These are the activations of a small neural network, seen along a few directions. Each row is one input.
Each table varies a few parts of the input and shows all the possible inputs, shuffled.
Descriptions start from the smaller parts, as in this example, which fits no table here: ring(8) and (point or line(9) or (values(3) and line(4))).
Shared parts are said once, and a part with two or three values counts as separate values.

Table:
row 1: [-13  12  19   8  11  17  23  34 -28   1 -15 -11 -18 -10  -4]
row 2: [ 14 -38 -20  13 -28 -13   3 -12  40   5   5  40  28   0  23]
row 3: [ -4  15  -1 -21   0 -19 -31 -36  18   3  -4   2   1  -1 -20]
row 4: [ 10   8   1   1  29  13  -3  14 -33   1  26 -39  -4  -1   1]
row 5: [ -7  13   9  -4   3 -10 -16 -17  34   8 -21  12 -20 -12 -27]
row 6: [-11 -32 -14   1  44 -13  29   5 -40   8  -3 -25  10   5   9]
row 7: [ 16 -18 -19   3 -29 -16   1  -9  33   1   4  46  22  -4   6]
row 8: [ 11   4  10   2  23  26   1  21 -15   0  19 -43   2   3   9]
row 9: [-18   7   1  -4   3  -2 -24   1  34   4 -27  19 -24 -17 -16]
row 10: [ -5   2 -11  -8  19   4 -43 -19  28   6  15  -9  -9  -7 -12]
row 11: [-12  -2  -5  -4   0   9 -26  -7  35  -5 -26  19 -33  -2   2]
row 12: [  1  13   8 -12   3 -13 -19 -34  26   7 -13   6  -9  -3 -29]
row 13: [ -5   1  -6  -6  12  16 -38 -11  45   2   8 -13   1   2  -7]
row 14: [ -5   4  11   6   9  28  22  27 -28  -9 -14 -12 -28   4  15]
row 15: [ -9  12 -12 -18  10 -11 -42 -28  18  11   6  -2  -1   1 -13]
row 16: [  6   1   0   8 -41  -9  41  19 -35  -6  21  18  13   4   6]
row 17: [  9   5  -1   2 -34 -33 -15   5  18  -1   3  51   8   0 -19]
row 18: [ 10  19  25   5  14   3  26  -5 -37   1  -1 -22  -2   5 -15]
row 19: [ -1  18  27  10  13   7  29  14 -30   3  -7 -17 -14  -3 -14]
row 20: [ -4  -3  -5 -10  -2  18 -33 -13  45 -12 -10 -10   3  -1   8]
row 21: [ 12 -34 -22  25 -32  -3  48  20 -21  -1   6   6  31   5  27]
row 22: [  2   5  11   3  11  28  21  15 -20 -13  -9 -23 -13  12  32]
row 23: [  7  -5 -11  -1 -32 -16  -9  -5  22   0   1  58  18  -3  -3]
row 24: [  7  22  13  -3  10  -5  12  -7 -46  -3   8 -29   8   5  -5]
row 25: [  8   2  10  -2  11  31  12  20 -16 -14   1 -38   6   4  22]
row 26: [  6 -16 -10  17 -38  -9  44  25 -28  -1  16  14  23   6  13]
row 27: [-20 -42 -19 -15  28 -25 -19 -31  19  17 -10   7  -2  -6   0]
row 28: [  2  19   2  -4  20   1  -1   2 -45   6  20 -33   4   5   3]
row 29: [  3  12  13  13 -36 -15  31  28 -36  -6  20  24  14   2 -10]
row 30: [ -7  -2  -4  -7   0  12 -25 -16  42 -11 -19   5 -17   6  17]
Q: The inputs of row 8 and row 13 match in every part but one. If row 22 is changed in the same way as row 8 into row 13, which row does it become?
A: row 30
Q: Describe the family of inputs behind these rows.
A: values(2) and (point or line(4) or ring(10))
Q: Change only the values(2) part in row 27. List by row number the other rows that result.
A: row 6

Table:
row 31: [  3  -8   0   7   5  11  24  16 -26  -4   5 -16   6   4  16]
row 32: [  7  17  13   8 -14 -11  27  15 -36  -2  10   6   6   3 -13]
row 33: [  0   6  -1  -3 -18 -18 -14 -14  23   3  -4  29   0  -3 -16]
row 34: [-15  24  10 -21  36   5 -48 -27  26   6 -13 -20 -28  -8 -25]
row 35: [  4   2   5   8  -3   3  26  17 -30  -3   7  -7   5   3   5]
row 36: [ -7  34  25 -10  42  22  -7   2 -30  -2  -2 -51 -25  -1 -14]
row 37: [ -2 -10 -10  -4  -7  -5 -18 -12  31   2  -6  17   0  -2   0]
row 38: [  1  11   1  -4 -21 -23 -13 -15  21   4  -4  33   0  -3 -22]
row 39: [ -3 -19 -15  -5   0   3 -22 -12  35   2  -5   7   2  -2  11]
row 40: [ -1   0  -4  -3 -14 -14 -16 -13  26   3  -5  26   0  -3 -11]
row 41: [  3 -13  -2   7   9  15  22  15 -24  -4   5 -22   7   4  22]
row 42: [  6  12  10   8 -11  -6  27  16 -34  -2   9   2   5   3  -7]
row 43: [  2 -17  -5   6  12  19  21  14 -22  -4   5 -27   8   5  26]
row 44: [ -4 -23 -18  -5   4   6 -23 -13  36   2  -4   2   3  -1  16]
row 45: [ -3 -14 -12  -4  -3  -1 -20 -12  33   2  -6  12   1  -2   6]
row 46: [  4  -3   3   8   1   7  25  17 -28  -3   6 -11   5   3  11]
row 47: [  5   7   8   8  -7  -2  26  16 -32  -3   8  -2   5   3  -1]
row 48: [ -2  -5  -7  -3 -11  -9 -17 -12  29   3  -6  21   0  -3  -5]
Q: The inputs of row 33 and row 42 match in every part but one. If row 37 is changed in the same way as row 33 into row 42, which row does it become?
A: row 46
Q: Describe the family of inputs behind these rows.
A: values(2) and (point or line(8))
Q: Change only the values(2) part in row 41. List by row number the other rows that result.
A: row 39

Table:
row 49: [ -1 -17 -23  -5  -6   0 -25 -22  30  -5   2   4  14   5  20]
row 50: [ -3  21   3 -18   1  -5 -40 -15  23   1   4   8  -6  -2 -22]
row 51: [  5  16  11   8 -11  -6  33   6 -37   0   1   3   5   1 -12]
row 52: [  4 -10  -6   2  -1  11  19   9 -25  -5  12 -24  19  11  29]
row 53: [  2  11  21   9   8  38  19  32 -12 -16 -26 -18 -25   0  21]
row 54: [ -7 -10   8   3  28   5  15   6 -33   6   2 -31   2  -2   1]
row 55: [  4  -8  -2  15 -10   1  33  33 -23  -6  11   8  14  -1   9]
row 56: [  1  10   4  -4 -18 -19 -11 -22  22   9 -13  32   1  -5 -21]
row 57: [  3 -15   0  -1  22   6  24  -2 -28   4   5 -27  10   6  18]
row 58: [ -2  13   6   5  25   6   6  13 -35   4  14 -26  -9  -1  -3]
row 59: [ -8   8  -7 -13  19  -7 -37 -13  25  10   2   0 -14 -11 -13]
row 60: [ 13 -12  -6  12 -13  15  26  25 -20  -2  18 -15  16   3  19]
row 61: [-18   5   9  -2  -3  31 -16   2  47 -11 -32   6 -35  -5   7]
row 62: [ -1   0   3   8 -14 -11  35  18 -40  -6   1  13   0   1   1]
row 63: [ -5  -9  -6  -3 -21 -27  -9 -10  21   6 -13  43  -7  -1  -7]
row 64: [ -1 -23 -18 -13  17  -6 -18 -32  27   4  -6  -2   3   0   6]
row 65: [ 11  25  20   6  -5  -4  21   5 -30  -6  10 -15   2   5 -14]
row 66: [  4  25  13  -1   8   7   3  11 -36  -5  17 -20  -4   8 -12]
row 67: [  0 -19 -13   7 -17 -12 -11   2  36   5  -2  38   6   0  -2]
row 68: [-15 -14 -13 -10  21  -8 -27 -19  25  10 -12  -8  -4  -8 -13]
row 69: [  5  22  11  -8 -11 -17 -20 -22  27   0  -3  12   1  -4 -24]
row 70: [  9 -21 -15   3 -18   4 -20  -7  37   2   8  17  11  -3  12]
Q: Describe the family of inputs behind these rows.
A: values(2) and (point or ring(10))
Q: List by row number the other rows that have the values(2) part in common with row 52.
A: row 51, row 53, row 54, row 55, row 57, row 58, row 60, row 62, row 65, row 66

Table:
row 71: [ -4   8   5  -5  11   4 -10  -4   3   0  -4  -9  -9  -2  -5]
row 72: [ 0 -5 -5  0 -7 -5 -5 -4 11  1 -1 11  3 -1  0]
row 73: [  7   7  11  12  -4   4  40  23 -47  -5  10 -12   6   5   3]
row 74: [  1  -7  -6   1 -13  -6  -3  -3  14   1  -1  17   5   0   2]
row 75: [  1  -6  -6   1 -10  -6  -4  -3  13   1  -1  14   4   0   1]
row 76: [-3  6  3 -4  8  3 -9 -5  4  1 -3 -6 -6 -2 -4]
row 77: [-1 -2 -3 -2 -2 -3 -7 -5  9  1 -1  5  0 -1 -2]
row 78: [-2  4  1 -4  6  1 -9 -5  5  1 -2 -3 -4 -1 -4]
row 79: [ 0 -3 -4 -1 -5 -4 -6 -4 10  1 -1  8  2 -1 -1]
row 80: [-2  2  0 -3  3 -1 -8 -5  6  1 -2 -1 -3 -1 -3]
row 81: [-1  0 -1 -2  1 -2 -7 -5  8  1 -1  2 -1 -1 -2]
row 82: [  3  -3   4   7  11  15  27  20 -36  -4   7 -27   4   4  16]
Q: Describe the family of inputs behind these rows.
A: values(2) or line(10)
Q: Which other rows belong to the same alternative as row 73? List them by row number.
A: row 82
